These are the activations of a small neural network, seen along a few directions. Each row is one input.
Each table varies a few parts of the input and shows all the possible inputs, shuffled.
Descriptions start from the smaller parts, as in this example, which fits no table here: one of 6 places along a line, together with either a single point or one of 9 places along a line or (one of 2 separate values, together with one of 8 places around a ring).
Shared parts are said once, and a part with two or three values counts as separate values.

Other details of the inputs shift rows strongly along two fixed directions, in all tables alike. That doesn't count.
These rows show it; all are for the same input, with only those details redrawn:
[-0.93  4.11  0.00 -0.86  1.85  0.36 -0.37  0.21 -0.76 -0.89  2.56]
[-1.15  2.90  0.04 -0.53  1.95  0.63 -0.74  0.61  0.51 -0.79  2.57]
[-2.51  1.32  0.34  0.34  3.61  1.72 -2.07  1.81  3.96 -0.54  4.16]
[ 1.88  0.88 -0.85 -1.47 -3.14 -1.66  1.56 -0.79 -3.72 -0.76 -2.62]
[ 3.15  2.45 -1.14 -2.28 -4.53 -2.59  2.82 -1.92 -6.94 -0.89 -3.96]
[-2.53  2.73  0.43  0.05  4.02  1.71 -1.90  1.49  3.08 -0.67  4.65]
[-0.14 -1.76 -0.37 -0.13 -0.77 -0.15 -0.37  1.00  1.48 -0.44 -0.40]

Table:
x1: [-1.36  3.67 -0.04 -1.19  2.02  1.13 -0.70  0.03 -0.86  0.50  2.61]
x2: [ 0.50 -1.23  0.16 -1.47 -0.72  0.21 -0.34 -0.15 -0.20  0.17 -1.29]
x3: [-1.13  8.45  0.25 -2.10  3.66  1.07 -0.33 -0.61 -3.00 -1.44  3.80]
x4: [ 0.94 -4.17 -0.41 -0.29 -2.69 -0.71 -0.03  0.86  1.46 -0.71 -2.77]
x5: [-0.99  7.14  1.38 -1.50  2.84  0.61 -0.45 -0.67 -2.27 -1.92  3.77]
x6: [ 2.39 -0.21 -0.15  2.08 -1.56 -1.74  2.41 -2.52 -3.79  1.40 -2.33]
x7: [-0.08  1.26  0.06 -0.25 -0.96 -0.22  0.15  0.17 -0.91 -0.51  0.41]
x8: [ 1.84  0.96  0.08 -1.17 -2.76 -1.32  1.00 -0.72 -3.08 -1.15 -2.30]
x9: [ 0.19 -5.62  0.60  3.57 -0.14 -0.28 -0.06 -0.19  3.47  1.77 -1.70]
x10: [ 0.15  0.88  0.01 -1.68 -0.22  0.08  0.04  0.00 -1.23 -1.08 -0.50]
x11: [ 0.02 -1.58 -0.43 -0.24 -0.94 -0.23 -0.23  0.85  1.10 -0.40 -0.56]
x12: [-1.07  3.85 -0.13 -1.37  2.35  1.12 -0.59  0.09 -0.63  0.01  2.43]
x13: [-0.40 -3.22 -0.55  0.26 -1.60 -0.02 -0.35  1.26  2.19 -0.17 -0.76]
x14: [ 0.22 -1.88 -0.12 -0.91 -0.49  0.42 -0.75  0.45  0.99  0.45 -1.10]
x15: [-1.03 -5.51  0.44  0.38 -0.13  0.87 -1.62  2.01  5.43 -0.78 -0.23]
x16: [-0.32 -5.96  0.07 -0.43 -0.92  0.86 -1.17  1.47  4.03  0.24 -1.69]
x17: [-0.51  2.64  1.36  2.03  2.94  0.16  0.44 -1.76 -0.73  0.99  1.95]
x18: [ 2.62  1.15 -1.05 -2.38 -3.62 -1.63  1.77 -1.64 -5.55  0.48 -3.76]
x19: [-0.20 -5.63  0.19  3.73 -0.69 -0.37  0.15 -0.07  2.99  2.20 -1.50]
x20: [ 0.39 -3.26  0.29  3.06 -0.27 -0.67  0.57 -0.83  1.11  1.93 -1.27]
x21: [ 2.41 -0.39  0.48  1.73 -1.36 -1.60  2.56 -2.75 -3.64  0.93 -2.50]
x22: [-2.40  0.89 -0.06 -0.22  2.68  1.95 -1.57  1.33  2.87  0.48  3.16]
x23: [ 3.21 -0.19 -0.53  1.73 -3.61 -2.61  3.56 -3.21 -6.09  1.44 -3.87]
x24: [-0.86 -5.24 -0.12  0.15  0.09  1.30 -1.65  1.90  5.04  0.47 -0.66]
x25: [-0.23 -2.81 -0.81 -0.42 -1.75  0.05 -0.07  1.11  0.96  0.06 -1.43]
x26: [ 2.10  1.49  0.28  1.82 -0.38 -1.35  2.24 -2.77 -3.88  0.95 -1.32]
x27: [-0.86 -5.23  0.19  1.27 -0.61  0.56 -1.72  2.32  5.17  0.02 -0.18]
x28: [-2.17  4.22  0.08 -0.80  3.89  1.69 -1.44  1.01  0.94 -0.55  4.05]
Question: Describe the family of inputs behind these rows.
Answer: one of 4 places along a line, together with either one of 2 separate values or one of 5 places along a line
Question: The inputs of x16 and x24 match in every part but the place on the line of 4. If x15 is changed in the same way as x16 into x24, which row does it become?
Answer: x4
Question: Which other rows does x13 become when the place on the line of 5 takes its other values? List them by row number.
Answer: x1, x7, x22, x25
Question: Which other rows does x19 become when the choice among 2 separate values takes its other values? List them by row number.
Answer: x23
Question: Which other rows does x21 become when the choice among 2 separate values takes its other values? List them by row number.
Answer: x17

Table:
x29: [ 0.92 -8.90  1.19  1.84 -0.28  0.38 -0.87  0.31  5.19 -0.11 -2.99]
x30: [-1.03 -1.95 -0.65  2.92  1.69  0.68 -0.96  1.73  4.86  0.63  2.42]
x31: [-0.20 -6.47  2.14  2.01 -2.72 -0.32 -0.46  0.15  3.52  0.43 -2.37]
x32: [ 3.89 -4.70 -1.21 -0.62 -4.02 -2.16  2.67 -1.66 -2.82  1.39 -6.17]
x33: [-2.85  4.73  2.36  0.84  4.10  1.35 -1.75 -0.04  0.81  0.59  4.81]
x34: [-1.70  1.24  0.85  0.92  1.60  1.27 -1.17 -0.02  1.91  1.82  2.88]
x35: [-2.47  8.44 -0.16 -0.57  3.11  1.25 -0.10 -1.60 -4.11  1.80  4.49]
x36: [ 1.46  6.21 -0.83 -5.69 -0.36  0.46  0.48 -0.11 -5.04 -2.34 -1.17]
x37: [ 2.14  4.78 -0.22  0.48 -1.10 -2.38  2.23 -1.86 -5.72 -1.30 -0.72]
x38: [ 0.32 -5.89 -2.05 -1.82 -4.49 -1.35 -0.59  3.10  3.68 -2.41 -2.98]
x39: [-4.31  7.11  1.11 -3.79  4.29  3.22 -3.49  2.43  1.50 -1.77  7.40]
x40: [-2.56 -4.91 -1.68  3.57  2.02  1.42 -1.61  2.69  6.21  1.35  2.43]
x41: [ 3.73  0.80  0.09  0.60 -5.03 -3.52  3.91 -2.52 -6.35 -2.04 -4.56]
x42: [ 3.21  1.74 -1.99 -1.89 -2.35 -1.58  3.47 -2.94 -7.26  1.63 -4.39]
x43: [-0.56 -2.25  1.03  1.20  3.52  1.28 -1.75  0.35  3.62  0.32  0.93]
Question: The inputs of x33 and x43 match in every part but one. If x39 is changed in the same way as x33 into x43, which row does it become?
Answer: x36
Question: Describe the family of inputs behind these rows.
Answer: one of 3 separate values, together with either a single point or one of 4 places along a line

Table:
x44: [ 0.97 -1.19  0.15  0.34 -3.16 -1.02 -0.32  0.59  0.17 -1.49 -1.46]
x45: [ 0.89 -1.61  0.68  1.72  0.97 -0.38  0.80 -1.37  0.32  0.24 -0.40]
x46: [-0.09  5.45  1.06  0.07  0.89 -0.63  0.26 -0.97 -1.90 -1.21  2.50]
x47: [ 1.07  1.91 -0.08 -0.92 -1.50 -0.30  1.77 -2.09 -4.98  1.66 -2.07]
x48: [-1.61 -5.13  2.25  3.96  2.24  0.51 -1.63  0.89  6.05  0.62  1.52]
x49: [ 1.47 -3.61  0.46  2.50 -3.52 -1.86  1.40 -0.56 -0.61  0.17 -3.25]
x50: [-3.24  1.54  0.49 -2.47  2.98  2.44 -2.47  1.56  2.97 -0.65  3.49]
x51: [ 0.28  5.32 -0.25 -2.38  0.72 -0.17  0.92 -0.33 -3.12 -2.87  1.25]
x52: [ 0.63 -1.40  0.26 -0.57 -3.22 -1.26  0.23  0.66  0.28 -2.34 -2.02]
x53: [ 0.75  0.69 -0.78 -1.85 -0.42 -0.05 -0.68  0.84 -0.73 -0.27 -0.71]
x54: [-1.66 -4.21  0.48  3.38  2.75  1.88 -1.17  1.64  5.94  0.36  2.01]
x55: [-1.35  1.30  0.22 -0.56  3.44  1.39 -1.62  1.01  2.79  0.48  2.71]
x56: [-0.02  3.16 -1.16  0.72  0.68 -0.58  1.20 -0.40 -2.16 -0.41  1.71]
x57: [-2.70 -3.05  0.49 -0.80  2.09  3.01 -3.31  2.92  5.37  0.65  2.47]
x58: [-2.04  7.61  0.14 -3.03  4.53  1.39 -1.30  0.61 -1.05 -1.91  4.06]
x59: [ 1.71  2.84 -0.69 -0.29 -0.42 -0.87  1.78 -1.91 -4.49  0.90 -1.99]
x60: [ 1.26 -1.10  0.54 -0.34 -0.91 -0.17  0.97 -2.37 -2.52  2.22 -2.43]
x61: [ 0.20  4.32  0.68  0.08  3.61  0.39  0.17 -2.20 -2.23  0.98  1.43]
x62: [ 1.69 -1.39 -0.30 -0.39 -1.70 -0.93  1.12 -0.40 -0.79 -0.74 -1.55]
x63: [ 1.28 -4.10 -0.44 -1.58 -3.45 -0.13  0.57 -0.32 -0.51  1.40 -3.55]
x64: [ 0.44 -2.30 -1.85  0.65 -1.41 -0.74  0.47  0.53  0.32  1.38 -1.79]
x65: [-1.36  0.19 -1.11 -0.11 -0.05  0.43 -0.08  0.14 -0.15  2.04  0.91]
x66: [ 1.03 -3.44 -0.75  2.11 -4.26 -2.38  1.44  0.37 -0.43  0.25 -2.61]
x67: [ 0.41 -1.79 -0.48 -0.25 -0.87  0.03 -0.53  1.15  1.46 -1.46 -0.23]
Question: Describe the family of inputs behind these rows.
Answer: one of 4 places along a line, together with one of 6 places along a line
Question: The inputs of x52 and x66 match in every part but the place on the line of 6. If x50 is changed in the same way as x52 into x66, which row does it become?
Answer: x65
Question: Start at x44 and move only the place on the line of 4, one step at a time. The first step leads to x67. Which rows follow, in order?
Answer: x53, x57

Table:
x68: [ 4.50 -1.70  0.64 -0.33 -5.65 -2.53  2.20 -2.87 -5.55  0.64 -6.06]
x69: [ 1.05  4.55  1.48 -0.33  2.07 -0.80  2.01 -2.53 -4.33 -1.13  0.28]
x70: [ 1.41 -0.71  0.95 -1.62 -2.38 -0.40 -0.59 -0.16 -0.96 -0.68 -2.15]
x71: [ 0.61 -0.86 -1.76 -2.89 -0.36  0.96  0.00  0.18 -1.21  1.64 -2.36]
x72: [-2.68  0.27  1.36 -0.36  5.01  2.34 -2.34  1.35  4.57 -2.19  3.85]
x73: [ 1.61  9.18 -0.08  0.46  1.95 -1.66  1.96 -2.63 -5.51 -1.05  1.43]
x74: [ 1.22  8.93 -0.56 -2.10  1.37 -1.46  0.82 -0.95 -4.69 -2.41  2.21]
x75: [-2.28 -1.83  0.15  2.94  0.71  0.44 -1.34  1.39  3.54  1.33  1.91]
x76: [ 0.95 -7.00 -1.54  0.53 -1.04  0.19  0.09  0.09  1.70  3.69 -3.89]
x77: [ 0.72 -5.87 -1.71  0.20 -3.14 -0.43  0.55  2.14  2.31 -1.09 -2.01]
x78: [-3.76  0.39  2.01  1.87  4.01  2.48 -1.97  0.54  4.50  1.29  5.23]
x79: [-0.13 -0.71  0.41 -1.80 -2.93 -0.24  0.27 -0.26 -1.09 -0.27 -1.29]
x80: [ 0.76 -6.28 -1.36  2.75 -2.44 -0.62  1.33  0.67  1.95  0.41 -2.07]
x81: [-3.96  1.63  0.01  0.69  2.82  1.73 -3.02  3.03  4.79 -0.17  4.92]
Question: The inputs of x80 and x77 match in every part but one. If x73 is changed in the same way as x80 into x77, which row does it become?
Answer: x74
Question: Describe the family of inputs behind these rows.
Answer: one of 2 separate values, together with either a single point or one of 6 places around a ring
Question: Which other rows does x79 become when the choice among 2 separate values takes its other values? List them by row number.
Answer: x78
